Each row below holds a small network's activations on one input, seen along a few directions.
Each table varies a few parts of the input and shows all the possible inputs, shuffled.
Descriptions start from the smaller parts, as in this example, which fits no table here: one of 2 separate values, together with either a single point or one of 11 places around a ring or (one of 6 places along a line, together with one of 8 places around a ring).
Shared parts are said once, and a part with two or three values counts as separate values.
In the rows, zero is written as 100.

Rows:
r1: |  99 | 117 |  55 | 108 |  95 | 156 | 160 |  64 | 106 | 117 | 138 |  80 |  92 | 100 |
r2: | 101 | 110 | 107 |  91 | 109 |  48 | 121 | 125 |  85 | 116 |  93 | 107 | 116 | 105 |
r3: |  98 |  57 | 107 | 109 |  87 | 150 |  43 | 125 | 142 |  83 |  64 | 104 |  73 | 107 |
r4: | 110 | 115 | 114 |  74 | 112 |  38 | 107 | 117 |  75 | 104 |  91 | 114 | 118 | 103 |
r5: |  89 |  77 | 119 | 113 |  92 | 136 |  50 |  99 | 127 |  78 |  85 | 105 |  85 |  90 |
r6: | 113 | 122 | 127 |  52 | 118 |  26 |  86 | 104 |  56 |  85 |  86 | 127 | 116 |  97 |
r7: | 111 | 117 | 118 |  67 | 114 |  34 | 100 | 113 |  69 |  97 |  89 | 118 | 118 | 101 |
r8: | 106 | 100 |  57 | 142 |  87 | 151 | 150 |  62 |  97 | 119 | 146 |  75 |  93 |  99 |
r9: | 102 | 112 | 111 |  84 | 111 |  44 | 115 | 121 |  79 | 110 |  92 | 112 | 115 | 104 |
r10: |  84 |  76 | 112 | 130 |  88 | 157 |  56 |  93 | 139 |  80 |  99 |  88 |  83 |  97 |
r11: |  81 |  54 |  93 | 146 |  77 | 186 |  58 | 113 | 160 |  99 |  85 |  68 |  78 | 103 |
r12: | 112 | 120 | 123 |  59 | 116 |  30 |  93 | 108 |  62 |  91 |  88 | 123 | 117 |  99 |
r13: |  93 | 123 |  58 | 125 |  93 | 145 | 160 |  56 | 102 | 121 | 146 |  78 |  97 |  96 |
Q: Describe the family of inputs behind these rows.
A: either one of 3 separate values or one of 4 places along a line or one of 6 places along a line
Q: A walk changes only the place on the line of 6. It starts at r2 and steps to r9. List the rest of the walk in order.
A: r4, r7, r12, r6
Q: A walk changes only the place on the line of 4. It starts at r11 and steps to r10. List the rest of the walk in order.
A: r5, r3

Rows:
r14: |  98 | 107 |  82 | 116 |  94 | 122 | 121 |  75 |  99 | 108 | 126 |  86 |  97 |  94 |
r15: |  98 | 104 |  78 | 114 |  96 | 138 | 127 |  80 | 110 | 118 | 114 |  85 |  93 | 101 |
r16: |  86 | 121 | 101 |  92 | 109 |  46 | 146 | 114 |  95 | 123 | 107 | 103 | 127 | 114 |
r17: |  91 |  78 | 103 | 113 |  90 | 126 |  68 | 104 | 116 |  81 |  96 |  90 |  90 |  97 |
r18: |  94 |  84 | 113 | 116 |  95 | 119 |  62 | 102 | 113 |  83 | 105 |  92 |  95 |  92 |
r19: |  85 | 105 | 116 |  90 | 103 |  43 |  89 | 142 | 111 | 115 |  69 | 108 | 117 | 105 |
r20: |  96 |  76 | 102 | 117 |  95 | 148 |  78 | 108 | 140 | 100 |  76 |  97 |  79 | 108 |
r21: |  94 | 107 |  81 | 115 |  88 | 107 | 119 |  72 |  86 |  91 | 134 |  87 | 103 |  88 |
r22: |  99 | 103 |  75 | 114 |  97 | 147 | 131 |  83 | 115 | 123 | 108 |  85 |  92 | 104 |
r23: |  96 |  99 |  66 | 111 |  93 | 157 | 136 |  87 | 118 | 122 |  98 |  83 |  90 | 110 |
r24: |  95 |  79 | 107 | 119 |  92 | 132 |  71 | 102 | 129 |  89 |  89 | 100 |  86 | 100 |
r25: |  94 |  89 | 120 | 118 |  94 | 103 |  56 | 100 | 102 |  73 | 116 |  94 | 101 |  85 |
r26: |  98 | 107 |  84 | 119 |  89 | 112 | 122 |  70 |  99 |  99 | 128 |  97 |  98 |  92 |
r27: | 107 | 150 |  98 |  35 | 114 |  75 |  98 |  50 |  43 |  61 | 115 | 147 | 100 |  99 |
r28: | 141 |  99 |  79 |  77 | 112 |  63 | 141 | 113 |  67 | 121 |  96 | 113 | 109 | 110 |
r29: | 130 |  73 | 120 |  76 | 102 |  63 |  90 | 141 |  79 | 108 |  64 | 117 |  97 | 113 |
r30: |  98 | 106 |  80 | 115 |  95 | 130 | 124 |  78 | 104 | 113 | 120 |  86 |  95 |  97 |
r31: | 108 | 127 | 114 |  95 | 121 |  24 | 131 | 112 |  56 | 116 | 103 | 104 | 121 | 105 |
r32: |  94 |  86 | 117 | 117 |  94 | 111 |  59 | 101 | 107 |  78 | 111 |  93 |  98 |  88 |
r33: |  96 |  77 | 104 | 118 |  93 | 140 |  75 | 105 | 134 |  94 |  83 |  99 |  82 | 104 |
r34: |  95 |  75 |  99 | 112 | 100 | 159 |  77 | 114 | 140 | 109 |  76 |  86 |  80 | 110 |
r35: | 109 | 115 |  91 |  83 | 111 |  71 | 149 | 120 | 104 | 121 | 106 |  96 | 118 | 106 |
r36: |  97 | 113 |  92 | 118 |  92 |  98 | 113 |  71 |  83 |  93 | 143 |  87 | 104 |  83 |
r37: | 103 |  94 | 119 |  85 | 106 |  72 |  92 | 151 | 115 | 111 |  70 | 103 | 102 | 101 |
r38: | 106 | 106 | 129 |  85 | 112 |  18 |  79 | 135 |  79 | 106 |  66 | 108 | 123 | 102 |
r39: |  94 | 119 | 131 |  29 | 114 |  77 |  46 |  71 |  56 |  43 |  81 | 154 | 103 |  93 |
Q: The inputs of r25 and r36 match in every part but one. If r32 is changed in the same way as r25 into r36, which row does it become?
A: r21
Q: Describe the family of inputs behind these rows.
A: one of 2 separate values, together with either a single point or one of 4 places along a line or one of 8 places along a line
Q: Which other rows does r19 become when the choice among 2 separate values takes its other values? List them by row number.
A: r16
Q: Which other rows does r18 become when the choice among 2 separate values takes its other values? List them by row number.
A: r26

Rows:
r40: | 112 | 111 |  80 |  94 | 107 |  79 | 150 | 116 |  99 | 140 |  87 | 103 | 110 | 115 |
r41: | 106 | 119 |  95 |  74 | 105 | 106 | 106 |  69 |  77 |  77 | 121 | 121 |  89 |  84 |
r42: | 111 | 112 | 102 |  68 | 117 | 117 | 111 |  88 | 100 | 109 |  71 | 112 |  91 | 119 |
r43: |  90 | 114 |  98 | 105 |  94 |  41 | 110 | 101 |  74 | 100 | 116 | 102 | 125 |  92 |
r44: | 100 |  89 | 144 |  76 | 116 |  66 |  55 | 125 |  92 |  81 |  58 | 124 |  98 | 112 |
r45: |  92 | 117 | 103 |  72 |  96 |  75 |  69 |  80 |  81 |  70 | 100 | 119 | 104 |  81 |
r46: | 107 | 119 |  87 | 106 | 104 |  71 | 145 |  88 |  72 | 105 | 138 | 103 | 112 |  95 |
r47: |  91 |  77 |  65 | 119 |  91 | 174 | 107 |  99 | 119 | 101 | 104 |  59 |  84 | 113 |
r48: | 106 |  60 |  97 | 159 |  77 | 171 |  67 |  85 | 137 |  89 | 115 |  83 |  81 |  97 |
r49: |  74 |  90 |  99 | 133 |  82 | 166 |  89 |  96 | 151 | 116 | 112 |  72 |  86 |  83 |
r50: | 112 |  92 | 129 |  94 | 111 |  34 |  90 | 153 |  98 | 113 |  78 | 103 | 120 | 107 |
Q: Describe the family of inputs behind these rows.
A: either one of 3 separate values or (one of 2 separate values, together with one of 4 places along a line)
Q: Which other rows does r44 become when the place on the line of 4 takes its other values? List them by row number.
A: r41, r42, r45
Q: A walk changes only the place on the line of 4. It starts at r40 and steps to r46. List the rest of the walk in order.
A: r43, r50
